Each row below holds a small network's activations on one record, seen along a few directions.
After each row come some of the record's fields: Fomu, Fug, Vib, Dizi.
A field that a record lacks is left out.
The largest differences between rows may come from other fields.
In the rows, 500 means zero.
Random noise pushes rows far along 2 fixed directions. That doesn't count. These rows show it; they differ only by the noise:
465 512 874 455 325 640 450 490 168 398 327 509 373 430 633 569 573 571 652 361 654 410
366 667 534 670 627 856 297 635 533 566 330 720 390 346 211 447 807 761 416 227 210 323
532 443 658 380 441 495 437 488 374 445 383 422 479 421 503 537 436 499 557 536 538 492
580 372 781 283 325 391 501 427 239 378 386 326 481 455 669 585 325 413 648 608 714 535

369 672 729 386 352 698 591 488 238 423 376 695 243 393 365 477 741 676 515 309 427 421 -> {Fomu: b3, Fug: u2, Vib: z1, Dizi: m3}
556 551 790 446 502 604 531 492 171 450 504 525 620 558 805 451 444 482 827 359 842 455 -> {Fomu: b3, Vib: z3, Dizi: m2}
382 691 565 738 491 772 575 537 291 558 613 774 422 544 685 453 733 567 641 149 662 423 -> {Fomu: b2, Vib: z3, Dizi: m2}
460 618 604 580 670 702 411 575 457 497 451 600 565 494 478 444 624 596 611 307 514 386 -> {Fomu: b3, Vib: z3, Dizi: m3}
517 512 477 446 586 517 345 556 646 501 342 436 462 380 236 517 535 586 389 553 238 460 -> {Fomu: b3, Vib: z2, Dizi: m3}
438 535 109 496 542 412 691 457 635 628 725 646 456 449 357 377 488 488 320 562 355 658 -> {Fomu: b2, Fug: u2, Vib: z3, Dizi: m1}
472 421 402 457 503 373 391 500 660 481 346 377 415 346 297 611 477 521 314 689 325 512 -> {Fomu: b3, Vib: z2, Dizi: m1}
470 583 578 525 644 679 329 577 573 483 352 531 508 446 317 466 626 656 496 396 312 403 -> {Fomu: b1, Fug: u1, Vib: z1, Dizi: m3}
592 485 354 529 700 515 369 598 725 560 469 425 677 504 299 459 454 489 472 527 343 481 -> {Fomu: b3, Vib: z1, Dizi: m1}
523 397 494 530 491 453 438 486 592 498 467 404 587 505 481 488 461 482 411 600 466 445 -> {Fomu: b3, Fug: u2, Vib: z1, Dizi: m3}
382 653 598 786 548 839 381 588 520 554 448 677 504 514 492 422 774 702 547 216 426 277 -> {Fomu: b3, Fug: u1, Vib: z1, Dizi: m1}
549 550 506 441 619 507 473 544 455 517 492 503 598 523 506 448 452 505 566 508 500 499 -> {Fomu: b3, Vib: z2, Dizi: m3}
415 533 506 692 633 690 343 617 608 560 430 578 589 500 382 441 667 612 428 372 354 361 -> {Fomu: b3, Vib: z1, Dizi: m3}
525 366 613 360 296 265 604 382 387 387 486 287 476 499 660 585 343 377 531 682 682 556 -> {Fomu: b3, Fug: u2, Vib: z3, Dizi: m1}
379 533 863 616 386 806 347 600 402 387 222 572 292 406 388 609 780 712 562 243 427 319 -> {Fomu: b3, Fug: u1, Vib: z1, Dizi: m3}
499 618 594 498 594 699 358 580 498 514 359 569 471 391 307 456 630 641 519 353 322 401 -> {Fomu: b3, Vib: z2, Dizi: m2}
458 536 330 565 593 609 375 568 760 552 398 543 473 398 115 445 637 626 265 491 103 420 -> {Fomu: b3, Fug: u2, Vib: z1, Dizi: m1}
517 321 238 599 492 289 487 439 820 517 630 405 513 538 542 577 349 408 288 773 482 550 -> {Fomu: b2, Fug: u1, Vib: z2, Dizi: m3}
596 264 380 453 416 225 636 315 637 451 712 288 650 688 696 512 272 243 462 731 693 559 -> {Fomu: b2, Fug: u2, Vib: z1, Dizi: m3}
685 286 560 326 510 351 359 467 595 410 365 269 523 474 496 669 272 414 498 775 483 675 -> {Fomu: b2, Fug: u1, Vib: z2, Dizi: m1}
535 501 407 235 582 427 501 529 568 559 404 500 470 335 189 424 397 576 502 623 263 608 -> {Fomu: b1, Fug: u1, Vib: z1, Dizi: m1}
534 492 185 441 624 320 593 503 624 625 673 505 614 565 487 449 348 367 436 638 467 676 -> {Fomu: b2, Fug: u1, Vib: z3, Dizi: m1}
490 514 899 519 309 695 431 496 251 397 322 516 414 485 627 546 620 596 631 319 589 346 -> {Fomu: b1, Fug: u1, Vib: z1, Dizi: m3}
540 412 279 279 497 265 507 447 716 516 450 328 496 361 208 509 358 424 296 781 243 603 -> {Fomu: b3, Fug: u2, Vib: z2, Dizi: m1}
515 356 475 356 423 359 462 431 532 478 379 376 466 385 354 530 396 489 398 731 384 518 -> {Fomu: b3, Fug: u2, Vib: z1, Dizi: m3}
470 702 521 449 570 659 465 603 414 553 412 654 402 386 258 407 637 656 526 316 304 454 -> {Fomu: b3, Vib: z2, Dizi: m1}
555 279 155 505 652 312 536 422 874 568 708 431 721 552 499 458 269 353 409 788 498 616 -> {Fomu: b2, Fug: u1, Vib: z3, Dizi: m3}
379 468 494 703 357 616 463 489 575 525 496 569 361 470 545 593 627 527 398 451 454 437 -> {Fomu: b2, Fug: u1, Vib: z2, Dizi: m2}
560 562 480 296 529 403 675 471 327 529 610 531 580 490 577 369 361 435 651 517 634 574 -> {Fomu: b3, Fug: u2, Vib: z3, Dizi: m2}
459 602 731 377 467 638 473 528 368 393 333 550 372 444 338 534 642 625 549 400 434 469 -> {Fomu: b3, Vib: z1, Dizi: m1}
424 464 397 494 267 391 816 347 372 503 742 575 428 566 719 469 484 377 486 525 718 588 -> {Fomu: b2, Fug: u2, Vib: z3, Dizi: m3}
606 392 520 422 595 335 470 467 525 458 524 312 725 576 654 509 287 368 585 691 654 539 -> {Fomu: b3, Vib: z3, Dizi: m3}
470 502 634 546 326 508 673 420 305 447 611 567 408 573 752 507 548 453 554 407 699 504 -> {Fomu: b2, Fug: u2, Vib: z2, Dizi: m3}
358 519 550 614 235 500 780 402 276 488 681 639 368 591 784 499 610 418 539 361 764 463 -> {Fomu: b2, Fug: u2, Vib: z3, Dizi: m3}
645 502 649 236 586 448 487 444 420 415 481 375 619 537 534 453 332 449 696 564 601 540 -> {Fomu: b3, Vib: z1, Dizi: m2}
450 507 422 486 508 475 477 551 616 516 416 466 459 462 251 501 570 534 379 535 273 485 -> {Fomu: b3, Fug: u2, Vib: z1, Dizi: m1}
583 524 896 453 522 644 427 569 159 416 414 489 622 556 813 516 435 506 848 350 831 463 -> {Fomu: b3, Fug: u1, Vib: z3, Dizi: m2}
576 378 251 381 557 298 530 437 694 522 604 375 543 483 398 535 314 328 387 735 429 665 -> {Fomu: b2, Vib: z2, Dizi: m2}

Here are new rows. What are their fields?
543 431 840 444 364 504 480 480 231 391 381 386 535 536 754 578 447 439 671 502 728 450 -> {Fomu: b3, Vib: z2, Dizi: m3}
357 679 574 550 524 723 387 597 471 508 312 640 295 344 225 522 766 705 435 297 244 407 -> {Fomu: b3, Vib: z2, Dizi: m1}
488 414 770 357 244 414 479 457 294 362 266 357 298 378 510 671 479 501 505 598 542 508 -> {Fomu: b3, Vib: z2, Dizi: m1}
406 455 804 405 171 474 559 418 226 369 347 439 250 420 603 623 572 517 514 483 627 411 -> {Fomu: b3, Fug: u2, Vib: z2, Dizi: m3}
504 520 669 568 243 533 617 431 178 479 573 554 392 545 846 549 502 440 647 379 809 502 -> {Fomu: b2, Vib: z2, Dizi: m1}
445 757 266 478 748 683 507 607 592 630 579 830 440 448 181 331 643 687 405 356 198 564 -> {Fomu: b2, Fug: u1, Vib: z1, Dizi: m1}
611 562 638 503 624 608 463 561 372 516 510 529 653 568 596 412 471 504 711 360 630 440 -> {Fomu: b3, Vib: z1, Dizi: m2}
625 418 612 509 600 534 343 521 602 454 436 406 584 568 560 589 431 463 591 511 519 510 -> {Fomu: b2, Fug: u1, Vib: z2, Dizi: m3}
638 440 545 569 664 555 375 567 588 532 567 444 726 696 649 520 392 426 661 474 607 557 -> {Fomu: b2, Fug: u1, Vib: z1, Dizi: m1}
481 498 692 439 396 471 503 500 319 443 429 415 514 488 638 543 468 474 621 501 643 499 -> {Fomu: b3, Vib: z3, Dizi: m1}
510 415 636 516 409 459 455 463 455 451 452 389 591 537 676 552 445 462 532 575 630 465 -> {Fomu: b3, Fug: u1, Vib: z3, Dizi: m1}
427 481 585 570 447 526 515 520 436 488 500 492 540 525 591 489 548 488 507 461 570 426 -> {Fomu: b3, Fug: u2, Vib: z3, Dizi: m3}
266 453 611 831 132 596 552 411 436 454 508 568 257 550 725 623 778 548 314 383 565 327 -> {Fomu: b2, Fug: u2, Vib: z2, Dizi: m3}
407 595  87 659 653 527 572 528 836 640 684 670 475 522 235 381 659 536 218 459 171 492 -> {Fomu: b2, Fug: u2, Vib: z2, Dizi: m3}
324 739 352 644 467 685 734 468 353 636 747 874 397 536 598 343 716 571 508 249 565 477 -> {Fomu: b2, Fug: u2, Vib: z3, Dizi: m2}
599 444 524 200 530 367 507 498 541 430 406 351 542 459 291 498 363 435 510 654 405 579 -> {Fomu: b3, Vib: z1, Dizi: m3}
582 508 530 329 520 391 483 503 506 467 451 363 548 483 420 503 398 448 530 592 448 553 -> {Fomu: b3, Vib: z2, Dizi: m1}
533 452 661 541 454 550 354 523 540 431 350 351 519 502 457 586 531 504 519 475 462 413 -> {Fomu: b3, Vib: z1, Dizi: m1}
437 540 443 796 578 702 405 583 584 592 515 685 441 506 511 515 655 628 492 311 432 439 -> {Fomu: b2, Fug: u1, Vib: z2, Dizi: m1}
